Each row below holds a small network's activations on one input, seen along a few directions.
Each table varies a few parts of the input and shows all the possible inputs, shuffled.
Descriptions start from the smaller parts, as in this example, which fits no table here: one of 8 places around a ring, together with either a single point or one of 9 places around a ring or (one of 3 separate values, together with one of 4 places along a line).
Shared parts are said once, and a part with two or three values counts as separate values.

Other details of the inputs shift rows strongly along two fixed directions, in all tables alike. That doesn't count.
To show where, the next rows are all for the same input, with only those details redrawn:
37	-6	-10	-13	4	6	-9	2	-1	-19	1	-1	-22	13
27	-29	-34	17	-19	30	-21	16	9	7	16	-27	-10	27
-51	-2	-10	43	-4	15	-6	16	-4	-6	27	-24	7	46
31	0	-5	-15	8	1	-6	0	-3	-23	0	2	-23	13
-6	17	11	-7	19	-10	3	-2	-10	-34	3	8	-16	20
43	-22	-26	-1	-11	22	-17	10	6	-3	8	-16	-18	18
-24	17	10	6	17	-8	3	1	-11	-30	9	3	-10	27
-1	32	26	-26	34	-26	11	-11	-16	-50	-6	24	-24	12

A family of inputs:
R1: -69	5	24	30	8	25	-16	-15	3	-4	-5	-7	-5	32
R2: 37	10	10	-43	-28	-23	24	7	-9	-14	-41	16	-7	-27
R3: 51	-11	5	-37	36	-12	5	-27	30	-13	-6	21	-26	-26
R4: -24	41	23	8	33	-9	-1	-11	0	7	5	-7	1	13
R5: 38	3	3	-20	-22	10	24	-5	12	-13	-18	-24	-14	1
R6: 23	9	-1	-1	7	26	-12	-3	11	20	5	-30	12	0
R7: 2	-41	-33	7	-21	16	0	44	-15	39	3	-14	13	11
R8: 52	-4	8	-25	32	-6	10	-22	28	-21	-8	15	-32	-41
R9: -12	21	26	-2	13	-7	19	-41	-6	-24	1	-3	14	-6
R10: 12	14	-2	-7	0	-12	-18	12	-6	33	-13	11	9	-15
R11: 19	-25	-30	2	-28	3	-21	31	-11	10	-4	8	1	3
R12: 38	-26	-14	-11	-2	-8	-4	8	18	9	-13	24	-9	-52
R13: -94	-13	-1	46	5	-17	2	16	10	20	19	11	34	5
R14: 0	39	33	-42	27	-12	54	-14	-6	-29	-13	19	-5	11
R15: -88	12	0	41	1	-20	-14	15	-9	38	20	2	30	20
R16: 36	-24	-20	-33	1	-19	-20	-4	9	27	-7	25	-4	-26
R17: -11	-40	-16	19	-38	35	-42	13	3	35	-21	1	4	4
R18: 6	-29	-13	25	-64	7	-18	33	2	22	5	-9	5	4
R19: -52	39	26	7	41	-24	2	-21	-1	0	16	4	-3	21
R20: -15	30	24	-15	31	-23	10	-8	-15	-46	-1	19	-19	18
R21: 15	-19	-17	-6	14	4	-15	-18	24	21	18	-10	-9	5
R22: -56	2	9	18	25	6	26	16	-16	-1	19	-22	6	40
R23: 1	-18	-20	43	-10	31	1	-5	20	9	23	-29	-5	-15
R24: 5	-32	-31	39	-42	15	-7	4	-3	26	1	-11	25	-24
R25: 35	1	2	-17	1	-19	8	-6	-5	-13	-18	33	-15	-62
R26: -36	25	30	-6	2	-33	19	-23	-26	-19	-13	27	31	-24
R27: 19	-28	-33	-4	-45	27	16	35	3	42	-6	-7	24	7
R28: 17	-1	-3	-7	-6	29	-4	-16	8	11	10	-31	19	-5
R29: -72	21	16	14	-8	-7	5	4	-20	9	6	-1	50	-5
R30: 1	36	50	-20	6	-31	18	-16	-6	-47	-5	17	-28	3
R31: 34	-14	-13	18	-10	18	4	-27	8	-2	3	-20	-1	-18
R32: 33	8	-1	-24	-5	0	-15	11	-6	25	-18	5	19	-29
Describe the family of inputs behind these rows.
Answer: one of 2 separate values, together with either a single point or one of 5 places around a ring or one of 10 places around a ring
The inputs of R9 and R26 match in every part but the choice among 2 separate values. If R4 is changed in the same way as R9 into R26, which row does it become?
Answer: R10
Which other rows does R11 become when the choice among 2 separate values takes its other values? List them by row number.
Answer: R20

A family of inputs:
R33: -45	49	60	-20	49	-26	51	-32	-11	-56	-1	16	-7	20
R34: -73	-13	-8	51	-25	20	18	24	-3	45	6	-24	47	6
R35: 5	-32	-38	4	-18	5	-13	39	-2	35	8	-8	25	9
R36: 55	-21	-24	-24	-4	31	-28	3	9	6	-12	-9	-25	27
R37: -20	12	9	5	-4	0	-22	25	-16	-1	3	-6	-5	34
R38: -20	-33	-21	31	2	34	-10	12	20	25	33	-33	0	51
R39: 103	-1	2	-51	-26	13	-11	4	-7	-13	-30	-6	-25	-12
R40: 103	-1	-16	-52	-32	-2	5	4	-16	-2	-22	8	-16	-20
R41: -74	-15	-12	64	-3	10	-36	-5	5	36	29	-24	28	11
R42: -36	45	50	-49	56	-58	28	-9	-25	-19	-32	65	-6	-29
R43: -48	55	45	0	73	-43	8	-31	-10	-41	9	39	-4	-13
R44: -62	-20	-17	59	-49	34	-12	8	23	54	18	-35	45	3
R45: -5	-55	-37	39	-37	11	-19	30	10	-4	12	5	-23	4
R46: 43	-27	-18	-17	-14	8	-34	-3	26	42	-14	13	-1	-28
R47: -75	-32	-16	78	-52	16	11	26	2	-16	23	-17	8	16
R48: 95	-17	-3	-32	-6	4	-18	-40	11	3	-26	3	-9	-56
R49: -48	59	40	-23	34	-61	19	4	-44	-35	-9	47	-2	19
R50: 43	15	5	-11	18	4	4	-31	9	-17	5	2	-7	-40
R51: 56	-23	-28	-28	-32	9	10	21	-2	17	-9	-9	18	-21
R52: 98	-16	-23	-42	30	-2	-9	-15	29	1	-2	-1	-43	-21
R53: -50	63	55	-25	33	-19	34	-27	-25	-62	-19	17	-9	24
R54: -44	8	-4	44	8	12	23	-6	18	2	32	-42	11	17
The inputs of R39 and R37 match in every part but one. If R54 is changed in the same way as R39 into R37, which row does it become?
Answer: R52
Describe the family of inputs behind these rows.
Answer: one of 2 separate values, together with either a single point or one of 10 places around a ring
Which other rows does R50 become when the choice among 2 separate values takes its other values? List them by row number.
Answer: R43

A family of inputs:
R55: -37	20	17	7	21	-42	27	-2	-18	-34	3	26	-6	-10
R56: 22	-24	-20	3	-7	34	5	-1	19	26	11	-39	12	6
R57: -53	14	25	1	16	-30	25	-12	-6	-29	-9	31	-7	2
R58: 3	45	38	-43	29	-42	0	-10	-16	-36	-18	31	-23	4
R59: 25	-29	-23	7	-5	2	-24	-9	15	34	-2	4	1	-31
R60: -33	-3	-13	24	13	9	-16	9	-2	3	25	-6	6	30
R61: -50	31	31	15	24	-25	7	-21	3	-5	0	20	16	-30
R62: -46	14	26	-14	17	-29	17	2	-12	-28	-8	39	-2	8
R63: 34	-8	-17	-3	-29	5	11	20	-13	12	0	-10	8	-5
R64: 96	-7	-3	-58	1	-4	-10	-30	8	9	-31	16	-4	-63
R65: -53	24	26	-5	33	-36	-6	-7	-13	-3	-2	38	14	-16
R66: 98	-5	-7	-42	-4	-12	13	-7	6	-24	-16	19	-29	-53
R67: -20	-11	-20	19	-16	7	-27	18	6	49	3	-9	26	-3
R68: 61	-15	-7	-33	1	-4	-28	-2	3	-7	-4	13	-29	-4
R69: -17	-24	-14	32	-32	25	6	7	22	11	9	-16	8	2
R70: 2	14	11	-19	15	4	19	-2	-2	12	0	-8	3	11
R71: -31	44	40	-10	14	-25	10	-14	-22	-24	-3	9	-1	17
R72: 91	-3	-21	-48	7	5	-19	-1	5	2	-16	7	-25	-6
R73: 64	-27	-13	-20	-6	8	-15	-9	5	-8	-21	11	-36	-22
R74: 66	-17	-8	-23	1	-5	-20	-17	11	-9	-7	7	-36	-13
R75: 35	-3	-14	-4	-1	21	-4	-15	6	-2	5	-22	5	2
R76: 49	26	33	-55	49	-23	27	-31	12	-33	-18	26	-31	-33
R77: 32	-14	-19	0	-26	8	12	8	-4	-2	3	-18	12	-16
R78: -42	27	33	-13	6	-19	35	-17	-11	-34	-14	16	12	-2
R79: -10	-26	-24	44	-39	38	-21	5	12	24	25	-54	21	26
R80: 17	-23	-21	8	-29	25	-24	27	0	20	-10	-15	-3	15
R81: 26	-21	-17	9	-38	36	-13	15	-5	23	-8	-23	2	10
R82: 18	-25	-19	2	-44	27	4	14	4	27	-7	-14	11	11
R83: -37	21	19	-5	22	-41	18	14	-25	-32	5	32	2	-1
R84: -2	-1	-19	23	-13	28	-7	6	-2	23	17	-30	16	29
R85: -56	12	16	1	38	-13	11	5	-3	-4	16	8	3	22
R86: -44	-27	-37	68	-10	31	-18	9	13	27	37	-38	13	37
R87: 19	-26	-16	26	-28	36	-14	5	16	7	1	-21	-8	-7
R88: -59	-3	8	28	1	3	-10	17	-14	-8	7	5	4	23
R89: -13	-13	-20	10	-1	20	-5	24	13	36	13	-27	9	28
R90: 4	11	15	9	3	-3	-6	-15	11	-18	7	-4	-13	-2
R91: -83	18	2	42	-8	-19	15	38	-20	1	18	-7	29	30
R92: -47	21	26	-2	48	-26	25	-16	0	-18	6	13	-10	7
R93: 53	-24	-21	-30	-28	9	-6	18	9	14	-23	8	-10	-2
R94: -48	-24	-19	59	-41	46	-10	14	1	19	15	-49	29	25
R95: 23	31	20	-19	35	-13	10	-28	5	-36	-3	17	-19	-15
R96: -55	32	25	8	9	-18	6	-8	-17	17	-3	11	31	-8
The inputs of R80 and R87 match in every part but one. If R89 is changed in the same way as R80 into R87, which row does it become?
Answer: R76
The inputs of R84 and R60 match in every part but one. If R71 is changed in the same way as R84 into R60, which row does it become?
Answer: R68
Describe the family of inputs behind these rows.
Answer: one of 6 places around a ring, together with either a single point or one of 6 places along a line
Which other rows does R74 become when the place on the line of 6 takes its other values? List them by row number.
Answer: R55, R57, R73, R86, R92
